Each row below holds a small network's activations on one input, seen along a few directions.
Each table varies a few parts of the input and shows all the possible inputs, shuffled.
A made-up example of a description, with smaller parts first: one of 8 places around a ring, together with either a single point or one of 9 places along a line or (one of 3 separate values, together with one of 4 places along a line).
Shared parts are said once, and a part with two or three values counts as separate values.
In the rows, 128 means zero.

Other details of the inputs vary at random and push rows far along two fixed directions, the same in every table; ignore that.
These rows show it; all are for the same input, with only those details redrawn:
[134 135 111 100 117 132 135 131 110 118 108 114 142 126 132 135]
[125 108 106  94 135 129 144 124 120 145 122 111 149  98  98 128]
[142 140 122 106 123 136 131 131 117 105  91 111 137 136 138 131]
[138 113 140 109 162 138 134 119 134 111  72 104 136 114 105 114]
[141 145 121 105 119 133 130 130 114 103  92 111 137 142 142 132]
[134 149  91  91  87 127 136 138  99 124 134 119 148 135 147 148]
[133 157  85  89  74 127 134 142  91 122 141 123 148 139 157 153]
[129 116 115 100 136 132 140 124 120 131 108 110 146 109 110 127]

A family of inputs:
R1: [150 142 192 172 162 148 114 120 167  88  58 123 101 147 145 108]
R2: [144 125 127 131 153 124 114 149 131  92  94 141 134 153 124 117]
R3: [122 101 128 152 152 115 118 147 141 138 149 157 124 127 107 117]
R4: [112 146 156 142 113 138 128  97 128 144 146 109 102 121 149 134]
R5: [139 134  98 118 120 120 118 157 116 110 134 148 143 150 133 133]
R6: [133 118 184 164 174 143 122 115 165 118  83 118 113 115 116 108]
R7: [125 157 142 158 100 121 112 132 122 123 166 149 105 163 168 137]
R8: [132 133  69 106  92 112 129 158 107 130 171 156 152 144 132 145]
R9: [132 129 159 154 142 138 123 125 149 130 116 127 119 118 130 122]
R10: [135 115 150 163 163 120 108 147 147 109 113 153 114 150 121 108]
R11: [121 146 143 155 110 121 118 125 131 128 163 149 105 151 153 133]
R12: [151 131 146 143 168 127 108 144 141  72  65 135 126 168 131 111]
R13: [ 85  31 160 153 216 117 148  86 173 211 168 130 123  39  23  93]
R14: [119 120  65  79  87 120 154 128 105 162 169 124 158 102 113 147]
R15: [122 106 115 145 137 113 121 145 138 142 160 160 128 128 107 121]
R16: [141 126 189 167 174 147 117 120 166 109  75 120 109 124 124 106]
R17: [123 179 119 148  60 115 112 143 102 123 196 158 109 175 196 158]
R18: [141 138 156 168 149 121 101 150 144  84 100 153 109 179 151 115]
R19: [ 85  75 129 128 141 132 162  79 145 216 197 111 123  48  69 122]
R20: [134 136 104  97 111 129 135 131 110 122 115 116 144 125 131 136]
R21: [124 131 195 162 161 146 123  90 152 119  93 100  90 125 135 110]
R22: [139 175  83  89  58 126 130 145  86 108 136 122 145 161 178 161]
R23: [ 79 101 104 115  99 124 156  89 119 224 228 115 129  62  97 143]
R24: [130 136  93  91 100 128 139 134 105 132 133 118 148 121 132 143]
What is each input in this table made of?
> one of 4 places along a line, together with one of 6 places along a line
The inputs of R4 and R23 match in every part but the place on the line of 4. If R17 is changed in the same way as R4 into R23, which row does it become?
> R13
Which other rows does R5 become when the place on the line of 4 takes its other values? List them by row number.
> R2, R8, R12
Which other rows does R8 become when the place on the line of 6 takes its other values? List them by row number.
> R1, R11, R14, R15, R19
Which other rows does R24 become when the place on the line of 4 takes its other values? List them by row number.
> R14, R20, R22
